A small network was shown many inputs. Here are its activations along a few directions, one row for each input.
Each table varies a few parts of the input and shows all the possible inputs, shuffled.
A made-up example of a description, with smaller parts first: one of 2 separate values, together with either a single point or one of 9 places around a ring or (one of 6 places along a line, together with one of 8 places around a ring).
Shared parts are said once, and a part with two or three values counts as separate values.

A family of inputs:
row 1: [-29  -4 -10 -21 -27  40 -43  -9 -10 -15 -16  37 -27]
row 2: [ 32  31  24  31  32 -48  47 -14   7 -38  76  -6  29]
row 3: [ -3 -37 -36 -70 -51  32 -25  15 -58  21 -45  15   0]
row 4: [ 20 -76   6 -81 -32  15  30  33 -10   3 -48  20   0]
row 5: [ 42  16  49  71  23 -57  49  21  11 -29  61 -12  11]
row 6: [ -1 -54 -14 -24 -58  18 -15  47 -59  29 -52  13 -14]
row 7: [  6  33   1  65 104   1  47   4  85   4 -37 -71 -46]
row 8: [-20  31  12  31  -7 -30 -21   5  -6 -10  73 -13  41]
row 9: [-25  -4 -16 -32 -25  49 -49 -29  -5 -18  -7  30 -18]
row 10: [ -4  50 -24  24 113  13  42 -31  82  -5 -27 -72 -28]
row 11: [-31 -11   5   5 -29  31 -35   3 -11 -11 -20  35 -38]
row 12: [ 33  24  40  54  27 -53  51  -1   9 -33  67  -9  16]
row 13: [ -2  41  -7  46 108   7  46 -18  83   0 -33 -70 -40]
row 14: [-19  23  29  54 -10 -36 -15  16  -4  -6  66 -15  27]
row 15: [ -6  23  10  57 -20 -27 -22   4 -14  40 -14  31  -9]
row 16: [-11  38 -23   1 -14  -2 -36 -49 -11  28   1  29  15]
row 17: [ -2  48 -29  11 111  23  31 -52  82 -10 -18 -72 -16]
row 18: [-14  31   1  37 -18 -21 -24 -17 -16  37 -12  33  -5]
row 19: [ -8 -45 -22 -45 -55  24 -17  27 -60  26 -49  15 -10]
row 20: [  25  -65  -14 -113  -26   33   10    1   -6   -4  -32   14   18]
row 21: [  24  -68   -8 -105  -29   22   20   22  -10   -1  -43   19   11]
row 22: [-14  40 -15  13 -16 -14 -30 -29 -17  34  -7  35   7]
row 23: [ 32  30  13  18  32 -36  36 -37  12 -41  83 -11  38]
row 24: [-17  30   4  18  -5 -18 -28 -18   0 -14  78 -17  48]
row 25: [ 27 -84  14 -61 -35   8  32  54  -9   6 -52  18  -3]
row 26: [ -9  14  38  71 -13 -40 -15  37  -4  -4  60 -18  22]
row 27: [  0 -36 -41 -80 -47  43 -32  -7 -51  17 -33   9   9]
row 28: [-24 -20  13  26 -31  24 -34  23 -10  -8 -22  34 -41]
Q: Changing only one part turns row 26 into row 8. The same change can be made to row 6. Which row results?
A: row 3
Q: What is each input in this table made of?
A: one of 4 places along a line, together with either a single point or one of 6 places along a line
Q: List by row number the other rows that have the place on the line of 4 in common with row 13.
A: row 4, row 11, row 12, row 14, row 18, row 19
Q: A walk changes only the place on the line of 4. It starts at row 9 and steps to row 1. List the rest of the walk in order.
A: row 11, row 28
Q: List by row number the other rows that have the place on the line of 4 in common with row 9.
A: row 16, row 17, row 20, row 23, row 24, row 27

A family of inputs:
row 29: [ -9  62  -7  73  53 -12  -5 -52  26   6  21 -23   0]
row 30: [  8   9  17   6 -22 -32  -6   5 -26 -27  95 -12  57]
row 31: [ -7  26   2  33  47 -27  21   0  50   7  30 -43  25]
row 32: [ -2  -3  27  39  21 -17  21  21  21   5  10 -48  -5]
row 33: [ 11  33 -10  38  65 -14  29 -25  33   1  25 -62  21]
row 34: [ 24   6  32   4 -20 -36  13 -10 -17 -49  97  20  45]
row 35: [ 10 -56 -17 -53 -41  28 -27  33 -28  15 -36   3   4]
row 36: [ 11  -3  22  42  40   1  40  26  27 -48  11 -17 -36]
row 37: [  6  54 -28   7  74   0  21 -32  40  -5  13 -66   5]
row 38: [-26  27   9  78  20   7 -12  17  10 -19   9 -11 -41]
row 39: [-25 -29 -18 -51 -60  52 -56  -5 -22  14 -40  39 -12]
row 40: [ 10 -38 -18 -51 -42   5   0  25 -51  36 -33   8   8]
row 41: [ 11  23  17  32  53 -32  43 -17  63 -13  29  -9  10]
row 42: [ -7   0   7  43  34   3  20  41  17 -25  12 -49 -19]
row 43: [ 29  31   5  36  72 -18  50 -45  45 -20  24 -28   5]
row 44: [-17 -51 -13 -91 -31  43 -10  -1 -17 -15 -38  36 -11]
row 45: [ 25  25  33  30  40 -39  39  11  40 -11  13   2   2]
row 46: [-27  53   5  68  34 -26 -12 -25  43  12  25  -4   4]
row 47: [ 28 -62  -6 -58 -42  30 -12  21 -18  -2 -41  37 -10]
row 48: [-30 -46 -23 -84 -32  41 -23  11 -25   3 -34   4   3]
row 49: [ -9 -19 -16 -15 -67  -1 -26  10 -63  35 -41  49  -3]
row 50: [ -8 -53 -14 -76 -42  42 -23  16 -17   9 -36  -1   9]
row 51: [  7  27  17  32  34 -35  18  27  29   9  15 -33  17]
row 52: [-14  83 -25  40  62   4 -12 -59  32  -1  10 -26 -17]
row 53: [  8 -43 -15 -42 -50  -7   5  30 -56  29 -37   9  16]
row 54: [ 27 -43  -7 -56 -42   5  15  14 -43  21 -37  42  -5]
row 55: [ -8 -31 -19 -25 -59  36 -60  11 -33  20 -41  44 -17]
row 56: [ 25 -48  -3 -47 -50  -7  21  19 -49  13 -41  43   5]
row 57: [ 24  53 -14   3  81  -2  42 -52  52 -26  11 -32 -12]
row 58: [-21  24  29  75   8 -15 -12  -4  14  10   7  -8 -27]
row 59: [  8 -58  -4 -82 -42  45  -9   4  -8  -8 -40  32  -4]
row 60: [ -8 -14 -20 -24 -59  11 -31   5 -57  41 -36  47 -11]
row 61: [-48 -22 -27 -60 -48  49 -54 -10 -30   6 -37  42 -17]
row 62: [ 16  -6  44  38  26 -20  42   5  33 -16   9 -14 -22]
row 63: [-12  55  20  66  21 -33 -15   2  21  15  11   7  -4]
row 64: [-10  35  19  35 -36 -30 -38 -18 -34 -24  91  24  37]
Q: What is each input in this table made of?
A: one of 3 separate values, together with either a single point or one of 5 places along a line or one of 6 places along a line
Q: Changing only the choice among 3 separate values turns row 31 into row 41. The same change can be made to row 30. Which row results?
A: row 34
Q: Change only the place on the line of 6 in row 62. List by row number the other rows that result.
A: row 36, row 41, row 43, row 45, row 57
Q: Change only the choice among 3 separate values in row 47. List by row number the other rows that result.
A: row 35, row 55

A family of inputs:
row 65: [-26  19 -30  51  33  25 -15   4 -13  45 -58 -59 -42]
row 66: [ 52  19  36  12 -40 -82  18  13 -55 -12  91   7  79]
row 67: [ -6  16 -17 -60 -11   2 -26 -25   9  53 -33   8  22]
row 68: [ 53   0  20  44 -38 -78  20  40 -45  18  73  19  58]
row 69: [ 21 -53  15  -4 -41  22  22  11 -28  16 -80  48 -59]
row 70: [ 39 -45 -12 -27 -35  31  -4  -5 -15   5 -68  66 -31]
row 71: [ -8  52 -50  -8  32  35 -36 -33  -2  20 -13 -56  -9]
row 72: [-23 -14   1   2 -12  -6  -2  14   0  78 -78   2 -13]
row 73: [ 36 -12  28  46  74  -4  41  21  88 -28  11 -49 -12]
row 74: [-24  -3 -37 -77 -11  11 -17 -57   8  35 -18   4  41]
row 75: [-15 -84  16 -38 -48  24  23  95 -29  -3 -59  -8 -29]
row 76: [-49  36  12  85 -49  -1 -90   7 -13  -3  37  54 -12]
row 77: [ -7  -5 -27 -21 -10   2 -26  -5  15  66 -68  18  16]
row 78: [ -15  -80  -16 -116  -33   39    3   30  -30  -43    4   -5   23]
row 79: [-26  33 -69 -27  30  45 -25 -63  -2   5   3 -58  10]
row 80: [ -9  30 -59  28  33  34 -38 -13   3  34 -46 -45 -15]
row 81: [-68  24  40 105 -50 -14 -67  22 -27   6  23  35 -41]
row 82: [ 36  10  41  13  73  -3  43  -2  80 -45  38 -59   2]
row 83: [  5  74  -6   4  71 -18  36 -31  41 -21   7  -3 -13]
row 84: [-15  39  10  62  68 -29  54   5  30   4 -37 -10 -50]
row 85: [ 13 -21  51  71  64 -16  64  33  71 -24 -10 -65 -35]
row 86: [ 35  -3  21  -4 -34 -65  26 -16 -56 -24 111   8 101]
row 87: [ 22 -44 -18 -82 -29  40   4 -57 -28 -25 -18  53  -7]
row 88: [-10  56 -25 -15  70  -5  46 -60  41 -32  27  -6   4]
row 89: [ 41 -26   0 -66 -33  30  -5 -27 -24  -8 -33  57 -27]
row 90: [   4  -61    0 -102  -38   31   -5   62  -27  -24  -10   -1    2]
row 91: [ 30 -11  48  66 -43 -89  46  53 -58  28  55   1  28]
row 92: [ 20  -9  22  -7  71   9  54 -30  80 -57  58 -63  20]
row 93: [-48  55  25  54 -51  -1 -92 -15 -21 -21  66  44   0]
row 94: [-65  36   9  37 -46  17 -82 -41 -24 -29  89  46  20]
row 95: [  5  51 -16  39  73 -18  33 -10  47  -3 -21   7 -25]
row 96: [  2 -79 -11 -64 -40  33  -3  82 -17 -11 -43   8  -4]
Q: What is each input in this table made of?
A: one of 4 places along a line, together with either one of 2 separate values or one of 6 places along a line
Q: Changing only the place on the line of 4 turns row 80 into row 71. The same change can be made to row 68. Which row results?
A: row 66

A family of inputs:
row 97: [-18 -19 -28 -32 -17  50 -45  -6  -2  13 -34 -11 -11]
row 98: [ 33 -14  11  20  20  -5  41   9  11   2 -37   4 -32]
row 99: [-27 -15   0   7  -3  11 -15  36  12  28 -42 -15 -16]
row 100: [  0 -28  21  -9   1   5  18  24  28   0 -40  20 -25]
row 101: [-32  -5 -22 -14  -1  35 -19  14 -11  -3 -25 -18 -25]
row 102: [  8 -33  -8 -51 -12  46 -15 -20  12 -16 -32  26 -19]
row 103: [ 16 -15 -27 -72  -7  15  12 -26 -10  19 -52  33  -1]
row 104: [ -1 -29   6 -36 -19   6  11  24 -25 -38  31  -5  13]
row 105: [-28   9   4  13 -38   4 -34   4 -38 -17  26  34  -7]
row 106: [ -7  11 -20 -26 -52 -12 -31 -22 -51  32  -4  50  25]
row 107: [-21  -1  26  34 -41 -22 -28  25 -14  15  10  37  -1]
row 108: [ 10  67   9  62 100 -23  45 -46  80 -28  40 -41  -5]
row 109: [ 22 -27 -18 -78 -32 -10  14  -3 -38  16   3  10  47]
row 110: [ 42 -25  20  17  -3 -31  41  33 -16  -2  14 -18  13]
row 111: [  4  -3  -8  34  15   2   8  22  -5  29 -41 -29 -24]
row 112: [ -8  90  21  95  60 -45   6 -43  42 -14  76 -26  13]
row 113: [-10  -3 -46 -53 -12  20 -19 -12 -22  46 -53  -4   6]
row 114: [-15  74  -3  75  92 -19  18 -35  65  -8  33 -67  -1]
row 115: [  8 -40  30 -14 -22 -22  19  48   1  -4  14  -4  22]
row 116: [-14  -7  -1  -4 -56  20 -60 -17 -31  -2  18  43   8]
row 117: [ -8 -17  -2 -32   5  30  12   2   3 -32 -22  17 -34]
row 118: [ 14 -47   1 -57 -38  22 -14   4 -18 -21  24   2  29]
row 119: [ 20  63  17  58  83 -45  42 -27  60 -32  82 -58  35]
row 120: [ 11  12  18  62 -23 -31  -5  13 -31  16   9  21  -9]
Q: Changing only one part turns row 100 into row 107. The same change can be made to row 108. Which row results?
A: row 112
Q: What is each input in this table made of?
A: one of 4 separate values, together with either a single point or one of 5 places along a line
Q: List by row number the other rows that have the choice among 4 separate values in common with row 114.
A: row 97, row 99, row 101, row 111, row 113
Q: A walk changes only the place on the line of 5. It starts at row 120 and steps to row 107. List the rest of the walk in order.
A: row 105, row 116, row 106
